These are the activations of a small neural network, seen along a few directions. Each row is one input.
Each table varies a few parts of the input and shows all the possible inputs, shuffled.
A made-up example of a description, with smaller parts first: one of 5 places around a ring, together with either a single point or one of 11 places around a ring or (one of 3 separate values, together with one of 6 places along a line).
Shared parts are said once, and a part with two or three values counts as separate values.
(in the rows, 128 means zero)

Other details of the inputs vary at random and push rows far along three fixed directions, the same in every table; ignore that.

Table:
r1: [162 134  52  92 150 141 150 156 129 210 133]
r2: [122 103  63 151 122 145 170 158 163 135  53]
r3: [121  84  61 124 151  87 136 120 183 129 170]
r4: [104 125 152 156 128 155 144 158  86  93  77]
r5: [179 140  76  93 143 133 139 129 155 198 130]
r6: [ 75  89 146 156 129  87  98 119 127  24 125]
r7: [149 101  76  89 147  83 112 101 181 143 175]
r8: [133 165 154 133  99 158 123 133  95 172 149]
r9: [108 128 142 147 112 137 120 150  95  90  71]
r10: [ 79  74  81 155 134  80 183 137 215  57 115]
r11: [153 107  82  89 141  74 105  98 182 145 180]
r12: [168 132  82  92 134 140 139 131 152 193 126]
r13: [149 171 163 124 119 158 126 119 101 172 138]
r14: [100 128 155 161 102 149 128 147 102  93  73]
r15: [145 104  68 119 142 125 150 143 163 126  44]
r16: [148 163 155 120 111 156 119 142  88 167 150]
r17: [131 100  89 130 118 135 152 138 170 127  47]
r18: [158 129  56 101 149 140 152 152 138 202 139]
r19: [144 164 144 121 112 153 114 141  86 168 143]
r20: [ 86  97 163 148 148  87 106 100 127  33 129]
r21: [ 95 133 151 164 118 160 148 152  89 107  80]
r22: [144 169 150 125 127 148 112 139  83 162 158]
r23: [131 128 176 117 125  90  89  87 135 103 206]
r24: [120 141 165 150 120 153 131 133 106 103  64]
r25: [147 171 145 119 128 148 112 144  76 164 144]
r26: [123 130 168 121 128 103  94  88 134 113 198]
r27: [115  65  87 129 156  84 144 112 189  70 111]
r28: [158 126  72 105 140 147 167 133 159 199 111]
r29: [140  93  74 120 146  83 126 117 186 122 181]
r30: [128 102  87 131 119 149 165 137 167 138  52]
r31: [116 130 177 127 116  88  87  75 142 106 212]
r32: [143 162 161 117 134 156 128 123  92 168 141]
r33: [131 163 153 131 107 165 127 135  91 175 156]
r34: [153 160 170 109 121 159 122 125  96 163 146]
r35: [112 121 165 133 127 101  95 107 121  92 208]
r36: [ 94 139 175 154 119 147 178 146 130  79  68]
r37: [118 135 162 140 112 144 122 134 103  99  65]
r38: [162 168 168 113 128 154 121 124  96 162 144]
r39: [121 126 157 111 155  81  89  89 118  97 201]
r40: [ 99 126 151 158 110 154 132 149 102  98  82]
r41: [109 127 156 145 131  91  92 103 129  92 203]
r42: [101 124 146 153 116 147 127 151  96  87  78]
Description of these inputs: one of 2 separate values, together with either a single point or (one of 4 places along a line, together with one of 5 places along a line).
Question: Changing only the choice among 2 separate values turns r23 into r16. The same change can be made to r32. Which row results?
Answer: r3
Question: A walk changes only the place on the line of 5. It starts at r33 and steps to r40. List the rest of the walk in order.
Answer: r35, r42, r6
Question: A walk changes only the place on the line of 4. It starts at r39 and steps to r15. List the rest of the walk in order.
Answer: r7, r11
Question: A walk changes only the place on the line of 5. It starts at r13 and steps to r24. List the rest of the walk in order.
Answer: r38, r5, r15
